These are the activations of a small neural network, seen along a few directions. Each row is one input.
Each table varies a few parts of the input and shows all the possible inputs, shuffled.
A made-up example of a description, with smaller parts first: one of 5 places around a ring, together with either a single point or one of 9 places around a ring or (one of 3 separate values, together with one of 6 places along a line).
Shared parts are said once, and a part with two or three values counts as separate values.
In the rows, zero is written as 128.

Other details of the inputs shift rows strongly along two fixed directions, in all tables alike. That doesn't count.

Rows:
R1: [144 108 145 110 161 178 144 120 135 115 128  89 154  80 142]
R2: [109  88  55 137 120 151 158 125 105  95 156 106 127 148 207]
R3: [142 160 221  99 145 140  82 116 124 170 128 102 146  81  64]
R4: [ 86 106 158 131  81  63 150 155 156 121 132 176 106 161  94]
R5: [106  95 140 105  84  75 166 126 181 133 121 175  96 140  79]
R6: [114 141 160 161 148 167 140 149  98 108 147  89 130  88 153]
R7: [172 179 210 105 168 130  79 109 119 176 115 121 148  84  55]
R8: [173 125 140 138 154 188 112 116 108 125 141  88 147 120 124]
R9: [168 136 122 146 157 167 113 120 103 121 171  77 129  97 110]
R10: [ 93 122 159 148  68  82 150 159 157 131  94 183 116 162  96]
R11: [138 152 225  83 161 131 116 109 152 151 115 116 147  52  75]
R12: [154 134  45 148 148 167 121 101 114 107 119 132 115 178 205]
R13: [115 137 120  95  92  67 111 124 151 179  91 180 115 172  82]
R14: [119  99 136 118  66  92 126 135 159 155 109 166 116 178  72]
R15: [119  93  26 128 139 148 171 123 135  91 150 103 117 123 188]
R16: [125 121 164 135 158 166 127 151 110 104 140  91 165 100 157]
R17: [185 147 232 145 146 152  92 121 133 143 126 121 140  87  55]
R18: [114 124  40 111 146 136 135 116 101 120 114 123 148 148 222]
R19: [129 119  44 125 100 114 134 105 140 129 111 168 103 218 156]
R20: [129 122 134 135 145 146 127 131 104 112 170  77 148  70 137]
R21: [127 140 150 109 157 156 114 113 105 126 135  94 161  90 163]
R22: [124 100  23 143 121 155 137 131 107 111 162  89 114 154 176]
R23: [ 89 161 139 125  94  57 133 148 147 153  74 199 114 156 108]
R24: [103 134  49 120 160 133 135 140 104 106 113 127 145 157 227]
R25: [148 154 126 125 107  67 106 114 156 161  82 208 102 174  84]
R26: [177 143 128 165 162 165 109 121 108 112 163  90 121  91 120]
R27: [166 128 140 140 156 181 118 114 100 122 164  83 126 111 121]
R28: [110 101 134 121  68  84 133 132 152 152 133 162  94 171  69]
R29: [ 84 150 153 132  81  70 137 144 154 140  88 191 109 161 109]
R30: [117 131 144 145 160 143 128 154 106  99 168  81 145  79 142]
R31: [ 85 132 155 111  92  59 131 143 160 133 103 189 121 168 109]
R32: [177 150 231 148 147 144  98 119 125 140 150 116 118  79  52]
R33: [122 121  30  97 165 146 153 109 128 118 100 125 135 138 213]
R34: [ 82 116  49 169  81  92 169 159 134 100 128 155  95 172 162]
R35: [135 111 154 125 143 167 126 128 108 117 141  87 168  92 151]
Each input here is: one of 5 places along a line, together with either a single point or one of 6 places along a line.
Changing only the place on the line of 5 turns R4 into R16. The same change can be made to R27. Which row results?
> R8
A walk changes only the place on the line of 6. It starts at R34 and steps to R30. List the rest of the walk in order.
> R20, R22, R9, R26

Rows:
R36: [146 154 128 115 167 164 101 117  98 146 138  82 145  91 132]
R37: [143 177 233 101 152  90  99 121 153 165 112 144 132  63  34]
R38: [154 143 145 106 180 169 120 105 118 132 119 101 149  82 150]
R39: [101 107 189 120  68  69 146 142 170 142 125 177 102 148  52]
R40: [141 151 166 131 167 177 107 129 102 127 114 100 159 107 159]
R41: [141 121  67 142 119 115 124 117 124 115 139 145 112 174 151]
R42: [111 145  84 147 116 119 128 132 118 122 104 153 123 172 176]
R43: [ 99 111  81 147 104 119 153 139 129 105 148 131 102 155 156]
R44: [150 136 139 104 164 177 105 112 105 148 130  83 154  99 135]
R45: [125 113  69 158 108 128 149 141 131 113 134 135 103 157 140]
R46: [ 94  90  87 123 107 114 161 144 136 103 132 134 135 149 167]
R47: [ 86 118 174 121  77  37 143 155 162 141 123 180 116 126  59]
R48: [155 124 151 146 148 185 128 126 115 117 143  81 140  88 127]
R49: [145 103  79 131 116 128 129 111 131 117 131 147 121 181 153]
Describe the family of inputs behind these rows.
> one of 2 separate values, together with either a single point or one of 6 places along a line
Changing only the choice among 2 separate values turns R44 into R36. The same change can be made to R49. Which row results?
> R41
Which other rows does R43 become when the choice among 2 separate values takes its other values? List them by row number.
> R39

Rows:
R50: [157 132  92 122 181 191 122 116 119 115 123  85 142 118 176]
R51: [137 125  70 144 131 165 134 125 100 109 152 108 111 149 172]
R52: [122 121 118 136 150 183 150 122 114 113 134  83 135  93 174]
R53: [163 137 172 146 146 129 109 122 132 127 150 123 126 104  79]
R54: [120 133 103 149 116 134 142 138 121 127 122 120 131 124 135]
R55: [120 138 130 143 116 130 120 134 119 149 126 120 122 120 114]
R56: [127 104  48 115  94  86 143 108 165 125 109 178 110 185 151]
R57: [114 156 182 126 149 127 125 142 137 128 122 123 125  91 107]
R58: [127 122  45 132  98  79 137 115 156 122 111 181 101 183 150]
R59: [122 152 144 113 113  86 113 115 137 143 130 152 117 128  95]
R60: [108 113  76 118 141 143 148 117 126  99 137 113 134 120 198]
R61: [131 126  66 110 150 164 127 102 107 113 146  96 140 130 193]
R62: [124 138 128 127 140 109 134 141 116 130 122 134 139 113 125]
R63: [133 118 181 119 109 121 112 138 132 149 137 123 127 108  74]
R64: [113 134 154 135  93  87 110 140 134 147 106 171 125 167 108]
R65: [128 118  69 129 127 173 143 107 111 125 131 100 123 147 173]
R66: [136 123  93 126 148 182 125 109  97 111 128 104 145 158 202]
R67: [133 121  96 137 148 187 142 128 104 116 133  74 154 100 171]
R68: [143  93  64 133  98 126 146 122 148 117 122 156 102 178 141]
R69: [131 130 157 113 183 166 137 124 105 119 139  88 150  67 159]
R70: [130 126 101 117 157 159 127 123 109 108 140  84 164  91 175]
R71: [152 139 101 151 140 157 128 115 122 130 121 116 120 120 136]
R72: [121 134 173 101 121 100 102 124 138 154 132 128 143  97  89]
R73: [131 125 138 111 152 134 135 134 115 130 126 112 155  98 133]
R74: [147 125 165 123 115 115 115 116 150 140  98 166 133 152 103]
R75: [116 106  80 130 120 147 126 129 112 119 116 129 140 179 194]
R76: [105 111 101 147  90 102 157 145 144 110 130 162  92 157 136]
R77: [120 145 130 126 130 108 119 135 126 123 131 127 145 100 122]
R78: [107 119 173 122 102 105 139 132 151 128 106 167 129 146 123]
R79: [129 132 169 139  98  97 128 153 139 134 129 146 121 116  69]
R80: [134 138 209  99 146 112 105 130 122 166 127 118 147  78  73]
R81: [123 136 121 125 141 114 120 136 108 144 128 128 129 122 133]
R82: [171 160 191 142 172 166  93 118 108 129 121 108 152  91 122]
R83: [122 127 186 121 104 106 123 138 142 138 104 156 153 134  96]
R84: [120 140 119 136  95 108 135 118 134 148 118 149 102 153 101]
R85: [138 127 136 152 149 145 126 141 109 105 159  92 146 104 129]
R86: [116 138 108 125 127 108 110 128 121 134 135 126 131 123 139]
R87: [111 138 172 140 113 107 132 138 138 124 112 162 125 137 128]
R88: [130 114 158 119 106 106 125 117 144 135 148 141 117 146  77]
R89: [116 134 107 116 105  75 137 123 134 145 115 177 101 170 112]
R90: [138 153 208 108 167 158 110 142 125 140 127  86 166  60  90]
R91: [ 92 109  80 117 111 115 161 136 156 113 107 153 109 170 164]
R92: [139 148 122 139 152 168 112 117  94 118 131 110 140 141 176]
R93: [128 103 105 131 109 137 145 143 128 114 134 122 132 136 136]
R94: [123 126 141 136  96  86 126 125 143 133 145 159 102 162  78]
R95: [123 111  70 135 136 178 133 122 103 126 132  84 136 131 182]
R96: [166 109 105 139 167 181 124 111 115 104 158  85 140 117 156]
R97: [123 135 124 146 126 133 126 142 115 115 115 137 148 145 157]
R98: [135 132 136 101 146 133 128 113 116 143 131 123 133 120 126]
R99: [123 107  63 154 132 143 129 134 105 105 160 103 123 158 176]
R100: [100 132 145 143  90  91 150 135 154 137 111 163 100 132  97]
R101: [141 154 174 102 169 172 107 118 117 141 133  88 145  91 112]
R102: [119 101 145 126 100  98 122 133 143 136 144 138 123 148  89]
R103: [114 107  66 146  89 110 136 145 125 124 133 147 100 177 147]
R104: [142 112  87 134 113 138 141 109 145 134 109 138 116 150 131]
R105: [139 120 199 126 130 122 122 139 136 128 150 109 151  91  70]
R106: [106 146 173 121 116  78 126 129 151 131 126 156 120  98  94]
R107: [142 173 178 119 173 163 101 125 109 139 135  89 137  87 109]
R108: [145 124 144 120 133 163 122 119 114 129 149 102 126 113 118]
R109: [111 102 161 128 103  94 147 132 158 116 139 147 114 136  96]
R110: [106  97 126 126  79  94 159 139 160 120 122 165  98 156 114]
R111: [103 132  85 132 110 101 142 150 144 122 106 155 121 166 136]
R112: [100 130  85 128 105  97 127 145 141 139 110 157 108 177 133]
R113: [104 123 137 105 101  92 121 140 155 153 106 156 120 157  94]
R114: [148 159 170 125 145 117 107 128 148 145 108 142 122 113  76]
R115: [158 130 128 145 123 131 122 129 133 126 132 137 109 128 106]
R116: [129 139 224 141 138 110 121 138 137 124 154 119 126  77  67]
R117: [167 150 136 130 183 154 115 117 105 132 131 107 138  88 137]
R118: [123 139 131 131 171 145 139 131 104 114 135 106 132  89 165]
R119: [145 112  88 114 136 119 140 114 138 134 113 152 122 150 143]
Changing only one part turns R99 into R116. The same change can be made to R102. Which row results?
> R109
Describe the family of inputs behind these rows.
> one of 2 separate values, together with one of 5 places along a line, together with either a single point or one of 6 places along a line
Which other rows does R95 become when the place on the line of 5 takes its other values? List them by row number.
> R52, R65, R67, R104
A walk changes only the place on the line of 6. It starts at R53 and steps to R115. List the rest of the walk in order.
> R71, R114, R117, R58
